A small network was shown many inputs. Here are its activations along a few directions, one row for each input.
Each table varies a few parts of the input and shows all the possible inputs, shuffled.
A made-up example of a description, with smaller parts first: one of 8 places around a ring, together with either a single point or one of 9 places along a line or (one of 3 separate values, together with one of 4 places along a line).
Shared parts are said once, and a part with two or three values counts as separate values.

Other details of the inputs vary at random and push rows far along two fixed directions, the same in every table; ignore that.

Rows:
r1: [  3.2 -48.4  31.5   1.4  -3.2  14.3  -7.8  -0.2  -5.2   4.7  22.3   6.5]
r2: [-11.4  14.5   8.9 -11.8  19.8  -3.8  30.5  21.6 -25.2   0.4  -1.2  17.4]
r3: [  1.9 -75.1  35.0  15.1 -32.4  26.2 -29.1 -48.4  -2.4  10.8  25.4  -7.5]
r4: [ -7.1 -44.4  33.5   5.7 -17.3  20.7  -8.7  -4.1  -6.6   2.8  17.6   8.0]
r5: [-13.0  15.3  -0.4 -14.0  -5.9  -4.7  35.2  19.2 -21.0   2.7 -10.7  17.5]
r6: [ 8.5 29.0 -0.1 -7.9 16.0 -5.5 35.4 73.2  0.6  2.5 -5.7 11.9]
r7: [ 10.6  51.2 -37.7  -1.7  15.6 -11.1 -26.4   9.0  42.9 -16.9 -24.0 -18.0]
r8: [-16.8  12.4  11.6 -10.9  10.4   3.0  35.2  20.9 -19.9  -1.0  -6.5  23.1]
r9: [ -2.9  -3.3 -20.0  13.5 -13.6  -4.0 -49.1 -84.1  14.4  -5.0  -2.5 -21.7]
r10: [  9.5  54.5 -50.5   8.5  13.8 -21.6 -27.6  16.0  28.6 -13.9 -16.5 -24.6]
r11: [  6.6   8.1  -0.3  -6.5 -10.5   1.5  44.2  30.4  -9.1   8.6  -6.8   4.6]
r12: [ -5.5 -17.8   8.9   2.5  -3.9  -1.2   5.3 -20.0 -18.9  10.1  11.3   6.1]
r13: [ 23.7  -2.9 -36.0  18.1 -15.6 -12.7 -39.7 -64.1  22.0   3.6  -1.3 -40.3]
r14: [  0.9  66.8 -60.7  -2.1  11.7 -35.4 -14.7  -9.2  13.9 -12.6 -27.2 -18.4]
r15: [ -4.3   3.3  13.2 -10.9   7.3  10.0  17.1  46.0   4.1  -6.1  -1.3  15.1]
r16: [ 8.0  1.2 11.4 -8.6 13.6  1.8 20.5 46.1  2.0  4.2  2.3 10.0]
r17: [ -1.8 -46.9  30.2   8.9 -10.2  12.2 -10.0  -1.3 -11.5   6.7  23.5   4.9]
r18: [ -0.1  16.8 -28.7  11.6  10.7 -17.5 -41.7 -60.3  13.0  -9.7  -7.4 -21.1]
r19: [ 4.3  6.3 12.8 -5.2  0.6  8.4 23.2 44.3  3.9  2.4 -4.6 11.0]
r20: [-14.4 -40.7  37.3  -5.8  -7.1  19.2   8.2 -34.9 -25.7   6.0  13.2  15.5]
Each input here is: one of 2 separate values, together with either a single point or one of 4 places along a line or one of 5 places around a ring.
Q: Changing only the choice among 2 separate values turns r13 into r11. The same change can be made to r10. Which row results?
A: r3
Q: Change only the place on the line of 4 in r12. List by row number the other rows that result.
A: r2, r14, r18
Q: Change only the place on the line of 4 in r9. List by row number the other rows that result.
A: r5, r8, r20

Rows:
r21: [  5.9 -30.5  21.8  -9.4 -11.5   5.6  30.6  41.5 -18.2  12.0  13.2  13.3]
r22: [  9.0  62.2 -19.5 -24.4  32.6 -14.0  44.5  83.9  10.4  -9.0 -23.4  10.4]
r23: [  3.2 -23.7  25.8   0.8 -11.5   5.1  30.6  37.8 -21.3  19.2  14.1  15.6]
r24: [  1.5  34.2 -33.4   4.6  19.7 -20.0 -42.7  -6.3  27.0 -15.7 -10.8 -13.4]
r25: [  1.1 -56.4  17.6  15.7 -10.0  15.7 -47.9 -57.0   2.8  -2.2  25.1 -16.8]
r26: [ 15.9  30.8 -28.6   0.2  15.3 -15.6 -25.7 -13.0  33.5  -6.7 -15.4 -16.3]
r27: [-18.8  56.0 -44.5  -2.1  21.6 -29.9 -17.3 -40.3  -7.8 -15.5 -17.1  -7.3]
r28: [ 15.9  34.4 -33.8   2.8  14.3  -7.5 -21.3 -11.6  32.2 -12.7 -14.1 -27.1]
r29: [ 12.7 -58.3   7.7  17.6 -29.5  11.8 -34.6 -53.0   3.5   8.6  22.5 -23.8]
r30: [-18.2  53.7 -42.1  -6.7   1.8 -16.9  -6.0 -44.6  -0.6 -12.8 -30.2  -4.8]
r31: [  1.6 -23.5  23.2   6.0 -13.1   9.6  36.0  37.7 -21.8  14.9  15.9  11.2]
r32: [ -5.3 -28.6  32.0 -11.6   8.4   9.7  19.0  39.7 -19.4   1.3  15.4  21.4]
r33: [ -1.6 -45.4  20.5  18.4 -28.6  24.2 -34.0 -57.1   9.5   1.6  12.6 -10.9]
r34: [  0.9  40.6 -32.2  11.0  19.9 -17.3 -42.1  -7.3  23.7 -13.7 -10.1 -16.2]
r35: [  4.6 -20.2  33.7  -0.4   3.3  17.0  39.3  28.8 -14.6  11.9  10.7  14.7]
r36: [-10.4  70.3 -20.4  -4.5  34.7 -13.3  34.8  87.4  -0.8 -14.3 -15.1  13.3]
r37: [ -9.5 -23.1  33.8 -12.2 -10.8  15.1  27.2  33.9  -9.1   6.4   3.3  27.2]
r38: [  3.3 -28.7  23.9  -5.5 -11.1   1.7  30.0  39.2 -17.5  17.0  13.1  18.5]
r39: [ -9.5 -22.6  30.8  -9.1 -12.8  24.0  32.0  35.0 -11.5   1.3   6.2  17.2]
r40: [-13.4 -10.6  24.7 -16.5   4.9   1.7  59.3  -7.5 -46.3  15.6   1.4  27.9]
r41: [ -6.5  57.2 -57.8   1.3   3.1 -35.4  -4.2 -36.7  -5.8  -7.0 -25.6 -18.0]
r42: [  2.5  31.0 -29.7  -4.5  -1.1  -4.8 -30.3  -5.7  32.7 -18.9 -19.5 -15.2]
r43: [ -0.5 -47.9  23.5  13.7 -27.6  20.1 -40.5 -59.0  10.0   5.7  11.5  -6.9]
r44: [ 15.6 -50.9  22.9  14.9 -11.8  13.2 -36.8 -65.6   9.5  12.8  16.4 -13.9]
Q: Changing only one part turns r21 into r22. The same change can be made to r38. Which row results?
A: r26
Q: Describe the family of inputs behind these rows.
A: one of 4 separate values, together with either a single point or one of 5 places around a ring
Q: Change only the place on the ring of 5 in r36. List by row number the other rows that result.
A: r24, r25, r32, r34
Q: Change only the choice among 4 separate values in r31. List by row number the other rows that result.
A: r33, r35, r36
Q: Change only the choice among 4 separate values in r39. List by row number the other rows that result.
A: r25, r28, r29

Rows:
r45: [ -5.1  23.4 -20.4   2.6   9.5 -22.1 -40.0   2.5  12.7 -14.1  -3.6   0.0]
r46: [ -3.7  25.4 -10.8  14.4   0.4  -1.2 -40.1  12.6  31.7 -13.7  -7.2 -14.1]
r47: [ -3.0  14.1 -26.7  -0.5  15.4 -19.4 -32.1   2.9   9.1 -17.3  -4.3  -9.1]
r48: [ -2.3  35.2 -37.6  12.8 -10.6 -25.3   2.4 -25.7 -10.2   1.4 -10.6 -18.0]
r49: [-24.5 -28.8  26.5   9.7  -5.4  11.8 -13.5 -34.7 -26.5   1.8  14.3  18.3]
r50: [-11.4  11.8  15.3  -5.6   8.5  14.3  41.1  91.2  -4.1  -7.3   1.7  19.1]
r51: [  6.9  29.0 -35.8  -1.4 -30.3 -12.6   4.6 -18.1  15.8  -1.4 -24.0 -17.5]
r52: [ 26.6  20.2 -18.0  14.1  17.3  -3.0 -16.8   3.4  36.0  -5.0  -7.6 -17.4]
r53: [ 11.5 -50.0   3.4   7.3 -26.8  -8.2   0.2 -17.2 -22.6  24.0  23.1  -8.8]
r54: [ 10.6 -46.9  22.0  -5.6   3.3   3.6 -12.5 -15.5 -15.1  11.9  21.5  -0.8]
r55: [ 20.0  21.9 -18.6   8.4  10.2   3.7 -26.7   6.4  31.4  -8.6  -5.0 -24.6]
r56: [ -6.7 -36.1  30.7   2.4   2.6  13.8   0.3 -42.4 -30.2  11.2  16.6   2.8]
r57: [ 13.1  26.9 -19.0  -8.1   9.2  -5.4  -2.3 -25.1  31.1  -6.6 -25.1 -10.3]
r58: [ 10.0   5.4   8.4 -17.3  30.6 -15.6  39.2  49.9  -9.4  12.0   6.9  16.5]
r59: [  6.2 -41.8  33.1 -14.0 -18.6  26.7   2.8 -35.0  -4.3   7.3   3.2   7.3]
r60: [-14.4 -39.4  21.9  -8.0 -21.8  25.9  -3.9 -28.6   0.2  -4.5   2.0   8.9]
r61: [ 10.5   8.1   3.4   2.6 -17.6   5.1  59.2  78.2 -12.4  16.1   8.5   8.6]
r62: [-16.0 -34.3  31.3  -6.4 -25.0  23.0 -12.8 -26.9   0.0   3.0  -1.3  17.3]
r63: [ -7.9  22.2  16.9 -13.0  35.7  -4.0  66.5  43.8 -30.6  11.9  -2.2  28.1]
r64: [-20.5  33.8 -25.9   5.5  13.3 -11.2 -15.3 -21.8  -2.6 -22.2  -7.1  -6.1]
Q: Describe the family of inputs behind these rows.
A: one of 4 separate values, together with either a single point or one of 4 places along a line
Q: Changing only the choice among 4 separate values turns r60 into r47. The same change can be made to r62. Which row results?
A: r45
Q: List by row number the other rows that have the choice among 4 separate values in common with r50.
A: r46, r52, r55, r61
